Look-ups in named tables: a row name and a column name give one cell, copied from the table.

Table gubit
columns: konalib, tek, fot, zigilu, nanuk
bavu: [50, 120, 49, 154, 230]
zes: [189, 152, 174, 57, 78]
nidufos: [167, 93, 214, 95, 10]

nidufos, nanuk => 10
zes, konalib => 189
nidufos, fot => 214
bavu, tek => 120
bavu, nanuk => 230
zes, fot => 174
zes, zigilu => 57
nidufos, zigilu => 95
nidufos, tek => 93

Table nozumo
|  | bever | kizeson | mer | kanite | figave | ranegi | suv | para | numu | fova |
|---|---|---|---|---|---|---|---|---|---|---|
| sogeni | 62 | 55 | 63 | 60 | 54 | 53 | 45 | 66 | 62 | 75 |
| pano | 51 | 63 | 58 | 51 | 68 | 46 | 89 | 59 | 58 | 54 |
| goposuz | 48 | 54 | 59 | 46 | 60 | 53 | 56 | 80 | 41 | 49 |
| sal | 66 | 70 | 61 | 55 | 41 | 59 | 64 | 51 | 51 | 46 |
| zis | 65 | 52 | 47 | 50 | 71 | 61 | 68 | 36 | 60 | 15 |
| govuzit | 73 | 65 | 60 | 72 | 57 | 53 | 48 | 76 | 54 | 64 |
| kigol | 63 | 81 | 45 | 58 | 62 | 63 | 54 | 71 | 62 | 47 |
| ponodan | 42 | 64 | 67 | 64 | 60 | 52 | 62 | 37 | 58 | 51 |
| fil | 56 | 56 | 61 | 64 | 47 | 37 | 57 | 50 | 70 | 59 |
| lolezo | 59 | 39 | 59 | 46 | 46 | 54 | 72 | 64 | 52 | 24 |

kanite of goposuz is 46
ranegi of sogeni is 53
mer of govuzit is 60
kizeson of pano is 63
para of govuzit is 76
kizeson of zis is 52
mer of sogeni is 63
para of lolezo is 64
kizeson of sogeni is 55
numu of kigol is 62
kizeson of goposuz is 54
para of ponodan is 37

zof =
columns: famatug, ditoru, rup
tidarin: [115, 181, 9]
gidem: [14, 10, 2]
zavo: [131, 193, 22]

What is the famatug of zavo in zof? 131
What is the famatug of tidarin in zof? 115
What is the ditoru of gidem in zof? 10
What is the rup of zavo in zof? 22
What is the rup of gidem in zof? 2
What is the ditoru of zavo in zof? 193
Which row has the largest famatug? zavo

ret
fields: bedu, gomane, birigig, dovogiz, palel
zupogog: [-303, -271, -660, -360, -64]
sig: [-586, -369, -612, -187, 503]
fika: [924, 610, 772, -89, -448]
nibade: [345, 153, -118, -138, 70]
nom: [231, 149, 344, 299, 95]
tul: [-696, -723, -385, -816, 583]

zupogog, dovogiz -> -360
fika, palel -> -448
sig, gomane -> -369
zupogog, bedu -> -303
nom, birigig -> 344
sig, bedu -> -586
nibade, gomane -> 153
sig, dovogiz -> -187
fika, bedu -> 924
fika, gomane -> 610
nibade, bedu -> 345
zupogog, birigig -> -660
tul, dovogiz -> -816

vobiv:
         suroba  mov  bizo
rumal       217  175   124
meti         82   96    64
fof         185   36   208
tudu        103  119   200
remitas      45  198   183
dekuz        41  155   210
kudi         83  115   143
fofe         70  209    84
vesima       62   84   205
vatip       117  126   105
levip       201   89    89
ket         186  117   104

kudi, suroba -> 83
fofe, suroba -> 70
kudi, bizo -> 143
remitas, suroba -> 45
fof, suroba -> 185
dekuz, mov -> 155
vatip, bizo -> 105
kudi, mov -> 115
meti, mov -> 96
rumal, suroba -> 217
tudu, mov -> 119
ket, suroba -> 186
vesima, mov -> 84
fof, mov -> 36
rumal, bizo -> 124
levip, suroba -> 201
remitas, bizo -> 183
meti, bizo -> 64
dekuz, suroba -> 41

zutu =
fields: nof, movozu, vop, bov, tedudo, kos, navof
bef: [37, 49, 66, 26, 70, 43, 44]
nat: [81, 49, 7, 43, 43, 25, 60]
tup: [37, 49, 54, 36, 58, 67, 38]
sati: [37, 62, 56, 39, 71, 40, 59]
bonub: [70, 62, 48, 40, 52, 69, 50]
kuvufek: [69, 62, 48, 41, 51, 69, 45]
vubovik: [69, 63, 50, 44, 50, 43, 37]
niruk: [69, 63, 50, 40, 48, 45, 38]
paragi: [70, 62, 50, 43, 53, 40, 37]
damu: [69, 62, 50, 44, 49, 42, 36]

nof of sati = 37
movozu of niruk = 63
nof of vubovik = 69
navof of sati = 59
kos of bef = 43
nof of damu = 69
Which row has the largest tedudo? sati

kase =
	kuv	refi	naf	kug	zop	devutig	luzita	kobeb	neli	zibo
tem	104	119	131	120	123	131	115	113	122	108
zisud	114	125	99	128	113	108	131	121	129	102
meke	112	114	107	116	114	117	114	121	117	111
tevugi	108	120	96	117	119	109	121	122	116	114
punire	85	99	196	109	149	145	97	104	124	89
vizad	107	116	127	120	125	113	123	118	127	97
ludupo	102	113	126	115	131	113	115	114	119	101
gomiv	95	106	149	116	136	120	115	108	125	90
nake	102	114	141	123	128	122	121	114	130	95
dop	127	132	73	128	102	119	127	129	126	124
fedof	105	114	124	119	124	121	115	117	117	104
lilil	108	108	114	119	127	109	108	118	116	101
vik	145	138	8	128	86	88	135	141	114	138

kuv of punire is 85
kug of lilil is 119
neli of vik is 114
refi of gomiv is 106
zop of lilil is 127
luzita of dop is 127
naf of punire is 196

zuga =
cols = gil, toman, vemilu
mur: [-38.52, 20.91, 26.26]
bebif: [-10.74, -58.69, -13.97]
kor: [8.50, 68.37, 26.75]
nize: [-58.73, -17.79, 14.10]
ratezut: [-24.24, 40.78, 32.33]
rab: [67.00, -14.96, -7.37]
sis: [33.59, -53.49, -19.57]

What is the toman of rab in zuga?
-14.96
What is the gil of sis in zuga?
33.59
What is the toman of sis in zuga?
-53.49
What is the gil of bebif in zuga?
-10.74
What is the vemilu of mur in zuga?
26.26
What is the gil of nize in zuga?
-58.73
What is the vemilu of sis in zuga?
-19.57
What is the toman of mur in zuga?
20.91
What is the vemilu of bebif in zuga?
-13.97
What is the toman of kor in zuga?
68.37
What is the vemilu of rab in zuga?
-7.37
What is the vemilu of ratezut in zuga?
32.33
What is the toman of bebif in zuga?
-58.69
What is the vemilu of kor in zuga?
26.75
What is the gil of ratezut in zuga?
-24.24
What is the toman of ratezut in zuga?
40.78
What is the gil of rab in zuga?
67.00
Row with the largest toman: kor

mez =
	kebap	kotan	fimot	nesit	suse
mubesub	143	158	113	110	152
soga	119	108	120	93	108
gifo	173	179	106	47	79
badekiv	113	73	21	42	79
gefereb	77	250	78	194	225
kitef	11	52	92	76	50
seri	161	137	248	149	79
gipavu	131	130	170	149	174
sivuvo	113	115	71	144	13
zabutiv	119	186	127	160	174
pel	101	179	220	144	159
lugemef	17	243	120	172	196
ruzuvog	149	186	134	81	94
sizediz	161	186	163	121	130

kebap of gipavu = 131
kotan of pel = 179
kotan of zabutiv = 186
nesit of badekiv = 42
kotan of ruzuvog = 186
nesit of ruzuvog = 81
fimot of seri = 248
suse of zabutiv = 174
kebap of sizediz = 161
Row with the largest kotan: gefereb

saf.tsv
	tokimum	luk
mun	5046	5030
gemil	4929	4680
bodut	5041	4612
kuzura	7816	2894
guzol	3763	4867
dekofu	2510	7727
rez	6421	5113
perote	4635	8218
baf	8238	2436
deg	8217	2307
luribar	5839	5785
vovun	4571	7461
pul	9142	883

bodut, tokimum => 5041
luribar, luk => 5785
dekofu, tokimum => 2510
gemil, luk => 4680
guzol, tokimum => 3763
kuzura, luk => 2894
deg, tokimum => 8217
baf, luk => 2436

lazo =
	tavugu	tukarib	baseteg	guli	zovuti	veko	vel	digunim
git	2.342	2.136	0.607	-0.740	2.874	-0.042	1.074	-3.438
gor	8.152	1.021	-1.875	-4.847	7.233	-3.472	0.595	-7.545
dotobeb	1.400	3.076	0.416	-0.466	2.968	0.180	1.074	-4.465
kobu	2.185	0.727	-2.256	-0.923	4.864	-3.251	-2.515	1.523
gugo	0.144	1.901	-4.547	-0.101	6.569	-4.800	-5.147	2.037
sefu	-0.955	3.545	0.225	0.629	2.305	0.844	0.117	-2.754
tiro	5.325	0.375	-1.016	-2.566	4.864	-2.698	-0.242	-1.727
mazop	3.912	1.725	0.130	-1.653	3.821	-0.816	1.074	-4.294

What is the vel of dotobeb in lazo? 1.074
What is the digunim of git in lazo? -3.438
What is the guli of sefu in lazo? 0.629
What is the baseteg of git in lazo? 0.607
What is the digunim of sefu in lazo? -2.754
What is the zovuti of gor in lazo? 7.233
What is the tukarib of gugo in lazo? 1.901
What is the zovuti of kobu in lazo? 4.864
What is the tavugu of dotobeb in lazo? 1.400
What is the tukarib of tiro in lazo? 0.375
What is the guli of git in lazo? -0.740

davu
cols = todiz, tet, der, vol, gol, gudiv, fezela, piler, sasepuf, masike
midedog: [131, 108, 132, 209, 9, 106, 113, 207, 204, 79]
zalided: [110, 88, 138, 155, 41, 71, 84, 127, 142, 101]
mig: [106, 87, 122, 148, 53, 71, 83, 122, 138, 94]
dus: [123, 112, 109, 193, 9, 125, 123, 224, 217, 68]
bodi: [117, 91, 155, 168, 29, 73, 87, 136, 149, 106]
ripa: [113, 111, 94, 174, 12, 137, 126, 222, 216, 62]
duf: [107, 107, 86, 162, 18, 137, 121, 208, 205, 58]
gup: [132, 101, 155, 207, 12, 88, 100, 179, 182, 93]
lisataf: [125, 95, 164, 187, 19, 78, 92, 153, 162, 104]

sasepuf of zalided = 142
tet of gup = 101
gol of mig = 53
vol of lisataf = 187
tet of mig = 87
piler of ripa = 222
Which row has the largest gol? mig

tum =
columns: lafizuk, mir, fepa, raliz, tifat, vuv, mik
batavib: [63.62, -33.08, -83.69, -7.19, 44.42, -30.33, -21.75]
zasoto: [55.43, 18.63, -27.67, 27.79, -20.26, -43.53, 62.34]
kodag: [60.63, 22.17, -48.31, 41.22, -19.44, -82.00, 69.42]
zedubi: [44.60, 3.61, -59.77, 61.20, 17.04, -97.75, 23.65]
miletof: [47.46, 64.33, 69.83, 16.07, -59.27, 8.54, 95.65]

batavib, lafizuk: 63.62
zedubi, vuv: -97.75
zedubi, mir: 3.61
zedubi, fepa: -59.77
zedubi, lafizuk: 44.60
batavib, mir: -33.08
batavib, vuv: -30.33
zasoto, vuv: -43.53
zedubi, raliz: 61.20
kodag, fepa: -48.31
batavib, raliz: -7.19

